A small network was trained on invented records. Each row is its activation on one of them, seen along a few directions.
Each row is followed by the record's values for the fields GOVUG, TIMI, GUVA, GEVU, VOFIR, MUKEG.
A field that a record lacks is written missing.
Other fields move the rows too, some of them a lot.
(in the rows, 500 means zero)
Random noise pushes rows far along 14 fixed directions. That doesn't count. These rows show it; they differ only by the noise:
[377 521 578 279 491 389 472 418 382 494 481 544 340 462 682 544 390 444 467 492 453 529 423 495 462 461 428 388 562 323 472 658 422 465 350]
[457 536 359 183 400 543 615 111 464 408 524 338 541 396 399 500 656 277 504 401 477 573 683 580 470 511 470 465 462 317 788 614 400 562 501]
[482 428 763 661 620 434 440 551 301 651 325 682 412 484 775 576 304 493 487 574 364 556 472 354 426 239 522 251 591 406 437 375 455 491 540]
[661 201 432 501 475 512 626 519 361 699 396 533 435 559 391 520 558 578 537 544 353 367 491 419 486 400 435 574 468 462 449 461 756 424 681]
[460 401 517 471 531 358 733 562 572 543 290 358 554 480 443 662 513 325 384 576 400 564 634 433 517 447 627 622 579 530 749 704 549 503 469]
[439 374 343 573 468 342 563 362 418 493 453 551 468 589 691 527 556 373 464 597 596 432 563 734 510 514 480 446 488 569 553 424 554 618 574]
[404 407 339 628 525 362 614 393 458 653 404 474 431 368 517 515 335 477 542 575 494 537 568 474 520 317 580 598 380 439 694 730 491 306 585]
[713 410 621 461 359 476 625 605 428 565 423 621 470 301 210 648 443 244 680 404 585 707 566 612 268 443 540 518 329 592 513 329 575 633 515]
[594 374 599 393 491 514 559 641 342 481 484 545 497 518 289 634 578 423 545 492 396 568 596 612 417 586 460 565 606 558 403 461 631 653 335]
[449 521 400 656 660 455 456 396 355 522 485 484 582 691 591 522 573 445 453 545 428 410 778 505 590 489 663 461 594 560 798 555 487 448 530]
[620 489 612 410 434 626 392 541 387 553 509 525 412 472 405 507 516 602 511 419 430 477 396 354 430 488 505 492 521 460 370 542 569 381 549]
[579 491 558 669 392 616 387 480 491 549 523 519 478 394 591 420 558 543 487 502 522 418 285 259 543 495 497 490 466 590 407 440 470 437 668]
[483 408 410 467 462 481 434 484 275 516 554 556 373 639 407 557 474 618 533 537 462 432 546 790 458 557 492 581 561 533 359 554 663 467 468]
[389 524 590 616 362 613 444 320 363 448 588 450 413 441 454 553 333 513 558 501 422 596 428 900 545 482 427 620 589 493 328 489 498 641 504]
[407 631 413 613 280 514 481 536 689 470 540 382 527 585 586 472 534 466 364 727 567 349 355 451 574 639 615 705 485 740 635 656 499 349 558]
[734 417 702 778 538 709 418 737 526 575 367 534 583 408 455 506 565 618 454 466 520 618 442 258 417 394 577 483 512 589 293 411 637 451 710]

[372 441 484 346 511 421 476 468 478 449 595 543 417 379 657 407 462 606 485 509 497 447 277 356 598 533 344 436 565 373 251 618 442 513 331]	GOVUG=viso TIMI=missing GUVA=fim GEVU=zoga VOFIR=vib MUKEG=lege
[611 480 794 349 365 648 605 547 621 483 434 550 548 448 554 501 503 403 487 505 437 595 320 417 417 428 321 384 501 364 308 275 545 689 519]	GOVUG=viso TIMI=missing GUVA=fim GEVU=rabig VOFIR=vibat MUKEG=lege
[288 583 553 659 464 474 568 295 510 563 510 531 429 222 713 490 178 328 633 619 465 710 419 580 506 275 356 494 387 307 599 536 260 506 444]	GOVUG=missing TIMI=ligob GUVA=fas GEVU=viluz VOFIR=vibat MUKEG=suvam
[532 488 647 742 345 650 647 608 608 630 429 463 576 282 225 582 259 473 631 660 380 666 501 523 413 299 546 714 359 573 547 386 534 467 576]	GOVUG=missing TIMI=ligob GUVA=pili GEVU=zoga VOFIR=vibat MUKEG=lege
[330 710 624 548 549 773 272 315 413 356 672 415 568 268 453 391 422 721 477 423 397 653 408 402 626 481 476 502 692 364 268 699 303 488 381]	GOVUG=viso TIMI=missing GUVA=kefo GEVU=piz VOFIR=vib MUKEG=lege
[520 359 439 578 475 439 671 677 557 582 323 487 577 447 325 570 565 456 515 669 438 498 632 426 383 457 550 581 431 616 627 411 517 494 489]	GOVUG=missing TIMI=ligob GUVA=pili GEVU=rabig VOFIR=vibat MUKEG=tikif
[492 336 366 405 446 486 526 324 354 446 577 433 408 503 337 504 548 610 562 378 472 440 459 850 573 604 358 646 570 462 254 539 640 617 509]	GOVUG=viso TIMI=missing GUVA=dov GEVU=zoga VOFIR=vibat MUKEG=tikif
[414 580 737 363 410 569 455 367 611 530 284 324 419 461 565 550 420 646 270 472 354 506 347 358 430 276 620 355 636 334 451 543 429 392 712]	GOVUG=viso TIMI=missing GUVA=pili GEVU=rabig VOFIR=vibat MUKEG=lege
[555 313 474 488 471 481 581 509 342 575 444 489 485 636 355 559 591 558 503 550 283 317 528 532 570 522 485 565 660 570 455 402 641 575 545]	GOVUG=gero TIMI=missing GUVA=dov GEVU=viluz VOFIR=vib MUKEG=tikif
[298 236 189 469 528 366 710 331 296 601 511 476 497 645 464 491 568 577 528 782 192 214 613 582 690 519 366 622 617 459 619 530 537 538 375]	GOVUG=viso TIMI=missing GUVA=fim GEVU=viluz VOFIR=vib MUKEG=tikif
[509 578 486 509 617 553 371 428 493 540 509 428 467 553 565 461 474 629 431 378 469 445 455 311 584 476 581 513 544 412 534 750 519 261 629]	GOVUG=missing TIMI=zabu GUVA=fas GEVU=piz VOFIR=vibat MUKEG=tikif
[615 387 476 593 457 496 434 631 376 532 445 623 499 409 308 557 521 616 557 552 590 600 565 543 283 443 634 489 440 665 340 387 598 443 569]	GOVUG=viso TIMI=missing GUVA=fim GEVU=zoga VOFIR=vib MUKEG=zoka
[403 618 559 369 564 493 477 584 525 398 438 650 582 422 636 485 505 371 533 682 598 789 711 558 189 411 441 232 423 395 533 402 326 552 244]	GOVUG=viso TIMI=missing GUVA=fim GEVU=rabig VOFIR=vibat MUKEG=tikif
[473 527 331 642 407 607 617 460 665 545 497 374 664 559 493 446 602 441 458 756 428 428 585 429 559 516 536 677 446 602 765 573 514 379 586]	GOVUG=viso TIMI=missing GUVA=fas GEVU=viluz VOFIR=vib MUKEG=tikif
[439 524 656 623 369 318 566 558 589 560 431 434 444 437 579 598 420 367 407 542 417 322 182 237 705 572 602 649 606 713 610 559 401 552 508]	GOVUG=viso TIMI=missing GUVA=fas GEVU=viluz VOFIR=vib MUKEG=suvam
[614 464 370 294 516 566 585 476 433 557 607 660 556 246 241 384 513 396 765 464 531 650 655 330 336 440 415 437 249 351 618 459 453 450 350]	GOVUG=missing TIMI=zabu GUVA=kefo GEVU=rabig VOFIR=vib MUKEG=kemol
[623 594 734 408 339 737 552 640 725 414 485 327 643 481 309 579 633 409 397 515 426 613 408 372 465 605 523 645 604 591 512 519 532 570 510]	GOVUG=viso TIMI=missing GUVA=fas GEVU=rabig VOFIR=vib MUKEG=suvam
[406 601 460 574 464 489 433 312 332 542 599 503 455 591 400 529 403 514 557 480 357 359 561 611 587 469 637 513 567 555 654 450 446 457 551]	GOVUG=missing TIMI=ligob GUVA=fim GEVU=viluz VOFIR=vibat MUKEG=lege
[477 537 535 428 502 521 303 384 360 427 588 507 380 336 530 485 539 625 521 294 552 500 302 443 560 598 446 463 544 434 289 628 359 493 458]	GOVUG=viso TIMI=missing GUVA=fas GEVU=rabig VOFIR=vib MUKEG=tikif
[515 343 365 453 595 566 549 189 456 407 454 358 626 400 499 454 802 502 382 390 478 548 622 409 604 508 454 387 626 395 505 506 478 658 658]	GOVUG=viso TIMI=missing GUVA=fas GEVU=piz VOFIR=vib MUKEG=lege
[513 779 673 614 635 625 344 480 683 322 454 371 642 404 581 483 540 472 365 226 637 702 565 384 555 473 703 361 574 494 577 604 343 532 581]	GOVUG=missing TIMI=ligob GUVA=fim GEVU=viluz VOFIR=vibat MUKEG=tikif
[543 659 763 280 421 580 513 503 606 533 493 543 402 603 641 505 245 397 534 408 476 604 391 604 382 351 387 388 426 239 504 446 539 466 517]	GOVUG=missing TIMI=zabu GUVA=fim GEVU=rabig VOFIR=vibat MUKEG=suvam
[562 591 626 757 668 472 509 699 524 546 495 489 514 547 481 587 310 385 559 372 511 608 612 535 572 460 616 671 460 574 644 633 517 429 465]	GOVUG=missing TIMI=ligob GUVA=fim GEVU=piz VOFIR=vibat MUKEG=zoka
[601 566 683 378 319 748 605 469 578 617 522 456 514 457 396 446 346 412 648 537 288 519 464 398 436 332 310 542 374 304 635 350 506 453 510]	GOVUG=viso TIMI=missing GUVA=pili GEVU=zoga VOFIR=vib MUKEG=kemol
[664 520 597 446 533 412 450 569 532 503 407 510 470 526 472 592 474 419 454 257 658 545 538 523 436 479 657 403 452 519 509 490 589 507 607]	GOVUG=gero TIMI=missing GUVA=pili GEVU=zoga VOFIR=vib MUKEG=lege
[528 672 544 239 369 395 562 521 749 546 557 498 392 342 565 422 333 332 522 342 642 492 247 187 538 465 514 515 277 366 658 738 432 279 511]	GOVUG=missing TIMI=ligob GUVA=fim GEVU=rabig VOFIR=vib MUKEG=lege
[524 496 579 188 475 379 568 504 478 492 393 451 471 734 572 588 618 420 332 549 352 305 459 344 526 596 577 411 670 503 630 543 583 486 475]	GOVUG=viso TIMI=missing GUVA=kefo GEVU=zoga VOFIR=vib MUKEG=tikif
[379 273 474 616 592 387 630 562 395 655 286 546 509 486 510 583 379 670 451 765 325 540 579 507 434 261 567 481 615 483 412 470 600 484 523]	GOVUG=viso TIMI=missing GUVA=kefo GEVU=pira VOFIR=vib MUKEG=suvam
[446 436 338 491 482 369 503 460 518 396 413 461 522 452 471 532 661 533 352 509 688 522 575 598 442 595 659 472 566 634 453 583 528 544 541]	GOVUG=viso TIMI=missing GUVA=pili GEVU=viluz VOFIR=vib MUKEG=zoka
[556 430 620 259 461 418 602 436 488 458 369 459 376 233 389 641 451 351 541 209 609 742 465 639 386 442 431 439 429 350 442 550 420 635 495]	GOVUG=viso TIMI=missing GUVA=pili GEVU=rabig VOFIR=vib MUKEG=tikif
[598 464 449 636 716 469 540 627 586 510 464 406 594 517 502 514 647 427 482 340 578 522 658 386 604 537 537 564 455 535 680 590 518 489 493]	GOVUG=viso TIMI=missing GUVA=pili GEVU=rabig VOFIR=vibat MUKEG=suvam
[442 494 404 619 425 636 522 334 616 398 589 478 588 521 709 380 548 449 505 615 585 564 479 736 557 505 273 521 441 413 436 399 518 666 574]	GOVUG=missing TIMI=ligob GUVA=fas GEVU=rabig VOFIR=vib MUKEG=suvam
[411 400 521 826 755 604 305 649 245 503 474 597 593 350 475 490 538 850 512 649 391 645 604 318 443 422 549 451 678 529 210 566 434 385 369]	GOVUG=viso TIMI=missing GUVA=fim GEVU=zoga VOFIR=vibat MUKEG=tikif
[630 480 527 284 628 595 444 648 389 557 609 629 485 632 536 419 507 590 550 461 449 495 528 378 433 524 316 473 466 281 374 608 634 350 330]	GOVUG=viso TIMI=missing GUVA=fim GEVU=piz VOFIR=vib MUKEG=zoka
[580 501 536 602 643 667 329 374 390 405 726 553 475 545 638 387 496 577 597 256 566 552 461 753 667 558 226 473 515 337 206 454 582 643 483]	GOVUG=viso TIMI=missing GUVA=fas GEVU=zoga VOFIR=vibat MUKEG=lege
[665 327 573 660 477 534 575 455 609 466 308 427 629 263 510 553 729 375 437 373 637 627 438 321 483 461 565 428 496 621 410 306 483 743 758]	GOVUG=viso TIMI=missing GUVA=fas GEVU=pira VOFIR=vib MUKEG=suvam
[525 468 562 308 628 341 430 644 321 563 457 490 348 571 299 651 432 617 516 287 377 471 546 473 507 529 643 518 614 480 464 697 553 392 370]	GOVUG=viso TIMI=missing GUVA=fim GEVU=pira VOFIR=vib MUKEG=tikif
[474 525 570 628 459 579 624 470 786 477 446 278 586 533 651 469 465 418 347 483 489 454 359 500 708 503 449 665 574 508 556 583 553 583 657]	GOVUG=missing TIMI=zabu GUVA=pili GEVU=piz VOFIR=vib MUKEG=kemol
[541 508 534 118 382 515 586 632 561 446 526 535 513 623 458 526 572 414 489 601 507 530 496 560 336 596 375 494 486 434 443 463 605 549 311]	GOVUG=viso TIMI=missing GUVA=fim GEVU=pira VOFIR=vib MUKEG=suvam
[547 513 512 334 379 562 635 626 749 415 533 254 488 512 381 518 545 464 443 443 517 532 385 607 573 666 347 786 490 461 452 695 604 519 422]	GOVUG=viso TIMI=missing GUVA=dov GEVU=zoga VOFIR=vib MUKEG=suvam

Which values does each new row have?
[601 454 380 771 567 618 513 386 450 542 656 456 550 569 443 407 529 439 673 344 515 426 614 665 719 514 395 648 365 529 647 396 542 586 628]	GOVUG=viso TIMI=missing GUVA=pili GEVU=rabig VOFIR=vib MUKEG=suvam
[400 617 433 632 329 717 508 355 437 557 755 554 598 482 356 360 326 509 737 782 327 499 552 625 523 456 407 643 376 496 615 406 446 421 428]	GOVUG=viso TIMI=missing GUVA=fim GEVU=zoga VOFIR=vib MUKEG=tikif
[566 528 448 651 478 586 572 681 626 523 579 515 633 677 463 448 516 405 558 654 532 449 606 593 537 594 449 653 421 607 621 408 629 528 419]	GOVUG=viso TIMI=missing GUVA=pili GEVU=viluz VOFIR=vib MUKEG=suvam
[554 333 250 365 499 302 625 351 637 519 382 534 422 414 760 441 618 383 469 420 796 516 445 537 434 475 358 369 256 356 518 539 509 486 646]	GOVUG=viso TIMI=missing GUVA=fas GEVU=rabig VOFIR=vibat MUKEG=tikif
[385 423 498 646 569 453 412 613 442 499 461 576 501 279 543 513 455 652 496 637 542 622 390 373 481 483 507 519 580 564 222 629 449 457 394]	GOVUG=viso TIMI=missing GUVA=fas GEVU=pira VOFIR=vib MUKEG=tikif
[575 519 441 357 360 573 361 367 333 388 684 578 482 336 274 488 684 454 664 327 581 459 477 561 453 689 454 409 446 607 387 259 389 691 448]	GOVUG=missing TIMI=ligob GUVA=pili GEVU=pira VOFIR=vib MUKEG=tikif
[361 619 599 410 658 425 290 297 334 544 524 515 312 603 765 487 278 675 462 287 368 349 406 389 627 370 552 293 614 258 513 635 348 333 511]	GOVUG=missing TIMI=zabu GUVA=fim GEVU=zoga VOFIR=vibat MUKEG=lege
[459 696 725 424 619 526 496 702 589 483 603 405 510 834 612 530 406 422 447 464 259 350 485 400 743 615 446 661 663 448 710 663 524 460 254]	GOVUG=missing TIMI=ligob GUVA=fim GEVU=rabig VOFIR=vibat MUKEG=suvam
[562 497 486 676 419 663 450 610 491 442 717 488 559 594 413 433 611 484 630 561 483 377 444 598 630 733 336 727 495 730 434 388 558 592 408]	GOVUG=viso TIMI=missing GUVA=pili GEVU=zoga VOFIR=vibat MUKEG=tikif
[526 619 528 455 654 359 404 661 565 480 531 601 473 534 805 466 543 371 478 438 656 483 524 289 477 593 483 328 387 494 630 555 362 422 312]	GOVUG=viso TIMI=missing GUVA=pili GEVU=zoga VOFIR=vibat MUKEG=zoka
[488 468 481 147 475 444 409 532 347 482 459 623 426 512 541 505 636 618 447 657 451 429 479 264 267 539 475 271 569 406 389 461 419 383 349]	GOVUG=viso TIMI=missing GUVA=dov GEVU=zoga VOFIR=vib MUKEG=suvam
[519 325 589 418 434 504 679 370 445 612 353 395 434 536 361 590 410 592 482 497 252 410 424 556 543 324 517 545 616 405 435 435 665 558 681]	GOVUG=viso TIMI=missing GUVA=kefo GEVU=zoga VOFIR=vibat MUKEG=suvam
[532 515 505 760 549 656 710 584 767 638 415 355 671 600 413 449 283 481 558 595 431 623 691 652 575 297 512 740 366 398 728 589 667 400 639]	GOVUG=viso TIMI=missing GUVA=pili GEVU=rabig VOFIR=vib MUKEG=tikif
[350 564 671 523 455 640 585 529 590 565 468 422 586 504 577 473 405 509 452 793 244 486 444 316 542 376 432 538 580 405 610 502 406 453 423]	GOVUG=viso TIMI=missing GUVA=pili GEVU=rabig VOFIR=vib MUKEG=suvam
[519 205 513 356 439 323 736 426 416 691 284 463 355 370 396 602 495 488 494 520 303 395 360 304 471 337 464 481 497 435 499 432 514 543 630]	GOVUG=viso TIMI=missing GUVA=fim GEVU=piz VOFIR=vibat MUKEG=suvam
[593 543 626 609 414 648 448 362 564 572 622 403 408 586 544 425 337 527 563 253 473 385 241 621 762 470 400 652 452 429 427 531 638 489 761]	GOVUG=viso TIMI=missing GUVA=pili GEVU=rabig VOFIR=vib MUKEG=tikif
[578 558 529 558 270 605 555 520 595 505 557 518 554 486 364 505 454 373 596 623 516 518 471 565 414 517 461 610 356 619 563 336 551 532 563]	GOVUG=missing TIMI=ligob GUVA=fas GEVU=zoga VOFIR=vibat MUKEG=lege
[595 581 547 394 651 606 400 579 345 433 599 594 595 743 463 494 580 506 516 469 486 583 760 628 401 565 492 415 576 439 492 485 626 507 381]	GOVUG=viso TIMI=missing GUVA=fim GEVU=piz VOFIR=vib MUKEG=zoka
[454 568 557 486 521 607 674 587 682 359 471 300 720 509 300 578 581 322 509 601 399 708 812 728 453 559 474 668 562 540 684 467 456 722 270]	GOVUG=viso TIMI=missing GUVA=dov GEVU=zoga VOFIR=vibat MUKEG=suvam
[724 318 588 328 492 563 683 630 577 512 267 434 576 367 186 609 703 478 482 377 538 658 616 437 292 426 530 480 446 465 447 393 645 602 623]	GOVUG=viso TIMI=missing GUVA=pili GEVU=rabig VOFIR=vibat MUKEG=suvam
